A small network was trained on invented records. Each row is its activation on one of them, seen along a few directions.
After each row come some of the record's fields: LESU, ROLIK, KOTIM, VUVOM, BAB, GEDEV.
Other fields move the rows too, some of them a lot.
(in the rows, 500 means zero)
Strong random noise was added to every row along 2 fixed directions; ignore it. To show where, here is one row again and again, with new noise each time:
[485 603 471 332 422 491 526 554 521 472 495 485 509 468 423 433 531 358]
[367 671 306 141 316 514 620 601 607 567 362 559 667 367 384 278 560 456]
[388 769 756 380 518 130 239 287 460 353 719 257 384 538 385 540 639 420]
[411 658 415 236 377 463 544 549 560 509 450 499 579 422 398 363 558 417]

[863 328 772 939 685 480 471 489 346 385 616 462 231 698 647 883 391 423]  LESU is velo, ROLIK is kobu, KOTIM is nid, VUVOM is vavi, BAB is kuzoz, GEDEV is reve
[537 398 119 200 297 751 705 647 694 550 320 673 744 279 503 253 450 400]  LESU is velo, ROLIK is kimu, KOTIM is bule, VUVOM is vusi, BAB is kuzoz, GEDEV is tik
[726 253 435 672 556 787 497 454 459 464 521 394 353 482 382 421 454 104]  LESU is paba, ROLIK is mus, KOTIM is bule, VUVOM is vusi, BAB is rezag, GEDEV is tik
[472 472 374 418 370 528 620 659 576 497 453 574 536 439 603 511 436 626]  LESU is velo, ROLIK is kimu, KOTIM is nid, VUVOM is vusi, BAB is kuzoz, GEDEV is reve
[403 581 454 498 565 524 495 457 552 445 393 395 589 486 388 404 487 463]  LESU is paba, ROLIK is kape, KOTIM is nid, VUVOM is vusi, BAB is kuzoz, GEDEV is reve
[750 241 587 789 639 738 459 537 468 405 520 422 251 595 497 615 425 140]  LESU is paba, ROLIK is mus, KOTIM is nid, VUVOM is vusi, BAB is rezag, GEDEV is tik
[667 441 506 618 554 673 544 596 461 470 534 544 443 556 500 678 411 409]  LESU is velo, ROLIK is kape, KOTIM is bule, VUVOM is vavi, BAB is ziva, GEDEV is tik
[582 382 123 503 427 899 619 481 570 664 315 569 542 395 352 293 409 338]  LESU is velo, ROLIK is mus, KOTIM is bule, VUVOM is vusi, BAB is ziva, GEDEV is tik
[326 643 568 323 431 280 614 542 628 613 491 637 680 480 620 488 598 740]  LESU is paba, ROLIK is kobu, KOTIM is bule, VUVOM is vusi, BAB is rezag, GEDEV is reve
[183 683 290 266 475 398 575 436 674 671 287 589 663 339 354 259 581 825]  LESU is paba, ROLIK is nik, KOTIM is nid, VUVOM is vusi, BAB is rezag, GEDEV is tik
[687 350 436 615 489 718 666 641 626 499 365 711 515 561 540 561 344 436]  LESU is velo, ROLIK is kobu, KOTIM is nid, VUVOM is vusi, BAB is ziva, GEDEV is reve
[189 643 497 265 415 265 563 483 560 603 410 589 631 386 621 431 518 844]  LESU is paba, ROLIK is nik, KOTIM is bule, VUVOM is vusi, BAB is kuzoz, GEDEV is reve
[393 481 405 459 507 500 574 568 480 618 405 586 572 495 657 517 455 678]  LESU is paba, ROLIK is mus, KOTIM is bule, VUVOM is vusi, BAB is kuzoz, GEDEV is reve
[448 585 556 499 548 367 209 119 475 454 643 142 397 457 234 280 625 280]  LESU is paba, ROLIK is mus, KOTIM is bule, VUVOM is vusi, BAB is rezag, GEDEV is tik
[665 397 555 751 658 450 480 503 338 466 505 499 305 564 603 687 468 560]  LESU is velo, ROLIK is mus, KOTIM is nid, VUVOM is vavi, BAB is kuzoz, GEDEV is reve
[267 674 442 251 463 318 391 280 576 529 474 470 546 449 409 453 625 683]  LESU is velo, ROLIK is mus, KOTIM is nid, VUVOM is vavi, BAB is ziva, GEDEV is tik
[529 559 601 383 511 420 420 399 506 493 519 446 462 492 402 387 534 493]  LESU is paba, ROLIK is nik, KOTIM is bule, VUVOM is vavi, BAB is kuzoz, GEDEV is tik
[524 391 567 380 343 613 693 768 495 426 494 713 559 492 656 481 453 285]  LESU is paba, ROLIK is lari, KOTIM is bule, VUVOM is vusi, BAB is rezag, GEDEV is reve
[578 541 643 635 536 562 446 472 383 362 649 521 330 587 518 602 445 386]  LESU is velo, ROLIK is lari, KOTIM is bule, VUVOM is vavi, BAB is ziva, GEDEV is tik
[547 638 565 665 649 492 405 414 402 552 609 389 399 604 412 644 505 600]  LESU is velo, ROLIK is kape, KOTIM is bule, VUVOM is vavi, BAB is rezag, GEDEV is tik
[380 680 584 192 418 324 424 271 597 450 508 409 653 485 378 322 665 511]  LESU is paba, ROLIK is kaz, KOTIM is nid, VUVOM is vavi, BAB is kuzoz, GEDEV is tik
[538 521 647 685 536 410 466 468 342 386 568 450 382 534 497 578 563 428]  LESU is paba, ROLIK is lari, KOTIM is nid, VUVOM is vavi, BAB is kuzoz, GEDEV is reve
[499 468 399 670 613 667 614 598 522 524 376 606 503 529 428 590 404 520]  LESU is velo, ROLIK is kape, KOTIM is nid, VUVOM is vusi, BAB is rezag, GEDEV is reve
[310 568 502 365 443 294 503 458 515 490 461 458 528 443 457 428 507 753]  LESU is velo, ROLIK is nik, KOTIM is nid, VUVOM is vusi, BAB is kuzoz, GEDEV is reve
[327 542 438 145 237 519 713 741 584 509 394 722 737 380 588 288 523 432]  LESU is paba, ROLIK is lari, KOTIM is bule, VUVOM is vusi, BAB is rezag, GEDEV is reve
[428 530 685 512 431 369 463 568 439 387 641 631 490 594 650 641 450 505]  LESU is velo, ROLIK is lari, KOTIM is bule, VUVOM is vusi, BAB is ziva, GEDEV is reve
[416 637 589 382 419 338 356 291 518 371 654 458 488 418 378 441 525 377]  LESU is velo, ROLIK is lari, KOTIM is bule, VUVOM is vusi, BAB is ziva, GEDEV is tik
[602 349 356 930 710 735 705 605 335 673 334 651 341 569 553 651 441 719]  LESU is paba, ROLIK is nik, KOTIM is nid, VUVOM is vavi, BAB is rezag, GEDEV is reve
[501 618 377 567 467 511 493 454 467 620 361 426 570 490 367 453 548 543]  LESU is velo, ROLIK is kape, KOTIM is nid, VUVOM is vavi, BAB is rezag, GEDEV is reve
[283 681 257 322 412 475 394 244 623 630 410 389 602 350 256 204 565 565]  LESU is velo, ROLIK is mus, KOTIM is bule, VUVOM is vusi, BAB is ziva, GEDEV is tik
[388 452 233 344 341 714 752 755 598 606 306 636 654 340 590 396 434 668]  LESU is paba, ROLIK is kimu, KOTIM is nid, VUVOM is vusi, BAB is kuzoz, GEDEV is reve
[492 453 402 566 510 534 548 530 447 620 365 506 454 446 484 515 545 569]  LESU is paba, ROLIK is mus, KOTIM is nid, VUVOM is vavi, BAB is rezag, GEDEV is reve
[475 505 604 624 580 368 446 517 426 545 594 579 379 615 631 611 483 647]  LESU is velo, ROLIK is mus, KOTIM is bule, VUVOM is vusi, BAB is rezag, GEDEV is reve
[346 550 696 418 487 235 361 525 474 412 621 520 546 499 735 691 545 682]  LESU is velo, ROLIK is kimu, KOTIM is bule, VUVOM is vusi, BAB is kuzoz, GEDEV is reve
[621 459 427 637 623 583 489 443 469 507 562 452 490 510 364 560 479 377]  LESU is velo, ROLIK is kape, KOTIM is bule, VUVOM is vusi, BAB is rezag, GEDEV is tik
[330 585 590 225 329 341 509 545 604 523 487 516 744 478 516 429 570 539]  LESU is paba, ROLIK is kaz, KOTIM is bule, VUVOM is vusi, BAB is kuzoz, GEDEV is reve
[412 539 370 328 382 495 716 659 566 558 418 535 614 427 512 418 447 485]  LESU is paba, ROLIK is lari, KOTIM is nid, VUVOM is vusi, BAB is kuzoz, GEDEV is reve
[314 612 606 510 504 276 372 359 489 532 590 407 381 527 488 621 536 696]  LESU is velo, ROLIK is mus, KOTIM is nid, VUVOM is vusi, BAB is ziva, GEDEV is reve
[550 344 486 737 636 564 542 602 404 530 554 540 350 612 538 693 432 620]  LESU is velo, ROLIK is mus, KOTIM is nid, VUVOM is vusi, BAB is rezag, GEDEV is reve
[610 475 635 923 735 434 427 369 361 509 642 382 223 678 425 640 426 625]  LESU is velo, ROLIK is nik, KOTIM is nid, VUVOM is vusi, BAB is rezag, GEDEV is reve
[465 497 418 397 502 595 677 601 499 449 466 699 552 505 527 505 518 517]  LESU is paba, ROLIK is lari, KOTIM is nid, VUVOM is vavi, BAB is rezag, GEDEV is tik
[730 285 432 559 488 837 569 476 534 484 432 509 532 447 361 248 437 204]  LESU is paba, ROLIK is kobu, KOTIM is bule, VUVOM is vusi, BAB is kuzoz, GEDEV is tik
[627 269 404 502 528 712 668 591 492 449 385 658 462 540 572 503 383 414]  LESU is velo, ROLIK is nik, KOTIM is nid, VUVOM is vavi, BAB is kuzoz, GEDEV is tik
[595 510 750 660 575 330 404 367 407 431 577 384 428 562 492 680 605 521]  LESU is paba, ROLIK is kaz, KOTIM is nid, VUVOM is vavi, BAB is rezag, GEDEV is reve
[403 566 567 351 379 374 566 574 509 391 547 519 533 458 527 488 467 528]  LESU is velo, ROLIK is lari, KOTIM is nid, VUVOM is vusi, BAB is kuzoz, GEDEV is reve
[469 614 510 573 463 368 556 392 521 572 443 552 526 511 499 555 550 744]  LESU is velo, ROLIK is kobu, KOTIM is nid, VUVOM is vavi, BAB is ziva, GEDEV is reve
[471 495 734 270 363 271 522 582 603 447 568 583 625 522 632 516 562 493]  LESU is paba, ROLIK is kobu, KOTIM is bule, VUVOM is vusi, BAB is rezag, GEDEV is reve

Here are new rows. What are their fields?
[373 580 368 333 519 416 420 283 568 536 497 348 577 351 371 335 546 528]  LESU is paba, ROLIK is mus, KOTIM is bule, VUVOM is vusi, BAB is kuzoz, GEDEV is tik
[423 420 260 313 317 671 677 699 595 633 303 603 612 427 463 322 472 527]  LESU is velo, ROLIK is mus, KOTIM is nid, VUVOM is vusi, BAB is rezag, GEDEV is reve
[511 499 240 435 488 684 668 515 589 642 411 517 654 356 331 350 505 413]  LESU is paba, ROLIK is kape, KOTIM is bule, VUVOM is vusi, BAB is rezag, GEDEV is tik
[324 561 456 352 449 362 517 525 530 587 450 557 564 444 639 549 471 712]  LESU is velo, ROLIK is mus, KOTIM is bule, VUVOM is vusi, BAB is kuzoz, GEDEV is reve
[243 750 465 306 443 174 449 330 587 576 459 413 602 441 417 312 510 847]  LESU is velo, ROLIK is nik, KOTIM is nid, VUVOM is vusi, BAB is kuzoz, GEDEV is reve
[690 215 365 465 327 861 842 922 499 417 405 779 545 493 578 452 331 242]  LESU is velo, ROLIK is lari, KOTIM is nid, VUVOM is vusi, BAB is rezag, GEDEV is reve
[298 621 453 188 262 435 638 609 581 466 449 565 663 392 440 270 561 522]  LESU is paba, ROLIK is lari, KOTIM is nid, VUVOM is vusi, BAB is rezag, GEDEV is reve
[740 202 512 725 518 762 682 860 468 497 536 770 391 629 804 769 386 399]  LESU is velo, ROLIK is kimu, KOTIM is bule, VUVOM is vusi, BAB is rezag, GEDEV is reve
[366 520 468 319 396 431 670 745 512 514 468 816 675 480 665 537 484 629]  LESU is velo, ROLIK is lari, KOTIM is bule, VUVOM is vusi, BAB is rezag, GEDEV is reve
[409 579 467 343 359 417 495 520 587 487 526 407 562 470 547 356 542 538]  LESU is paba, ROLIK is kimu, KOTIM is nid, VUVOM is vusi, BAB is kuzoz, GEDEV is reve
[333 698 440 284 502 335 346 353 469 559 503 359 530 436 398 366 550 703]  LESU is velo, ROLIK is mus, KOTIM is bule, VUVOM is vavi, BAB is kuzoz, GEDEV is tik
[530 661 768 632 617 363 308 334 416 432 739 295 341 576 460 688 534 482]  LESU is paba, ROLIK is kape, KOTIM is bule, VUVOM is vavi, BAB is ziva, GEDEV is tik
[750 331 503 549 467 817 590 678 475 471 474 555 509 571 497 554 400 301]  LESU is velo, ROLIK is kaz, KOTIM is bule, VUVOM is vavi, BAB is kuzoz, GEDEV is tik
[257 804 410 210 408 242 295 179 665 481 554 254 629 329 365 183 653 567]  LESU is paba, ROLIK is kimu, KOTIM is bule, VUVOM is vusi, BAB is kuzoz, GEDEV is tik
[490 372 569 419 367 581 543 709 516 476 491 620 555 469 696 534 536 403]  LESU is paba, ROLIK is kimu, KOTIM is bule, VUVOM is vusi, BAB is rezag, GEDEV is reve
[477 530 424 564 645 538 446 478 415 586 514 505 411 563 456 570 508 697]  LESU is velo, ROLIK is mus, KOTIM is bule, VUVOM is vavi, BAB is rezag, GEDEV is tik
[367 578 547 531 546 338 432 383 459 506 549 299 391 502 464 506 534 652]  LESU is paba, ROLIK is mus, KOTIM is nid, VUVOM is vusi, BAB is kuzoz, GEDEV is reve
[276 724 474 588 657 233 303 321 416 646 481 410 490 499 414 527 640 891]  LESU is velo, ROLIK is mus, KOTIM is bule, VUVOM is vavi, BAB is rezag, GEDEV is reve
[322 550 406  58 186 407 592 719 689 563 382 716 765 371 658 332 603 542]  LESU is velo, ROLIK is kimu, KOTIM is bule, VUVOM is vusi, BAB is rezag, GEDEV is reve
[199 609 296 337 468 435 641 581 556 751 336 658 683 417 552 395 591 850]  LESU is paba, ROLIK is mus, KOTIM is bule, VUVOM is vusi, BAB is rezag, GEDEV is reve
[397 712 514 372 479 260 237 186 589 401 637 249 505 428 405 339 605 470]  LESU is velo, ROLIK is kimu, KOTIM is bule, VUVOM is vusi, BAB is kuzoz, GEDEV is tik
[477 399 365 712 618 641 610 595 428 627 461 522 426 586 485 542 451 671]  LESU is paba, ROLIK is mus, KOTIM is nid, VUVOM is vusi, BAB is rezag, GEDEV is reve
[478 409 361 476 412 623 596 612 511 569 397 504 478 480 439 402 465 505]  LESU is velo, ROLIK is mus, KOTIM is nid, VUVOM is vusi, BAB is rezag, GEDEV is reve
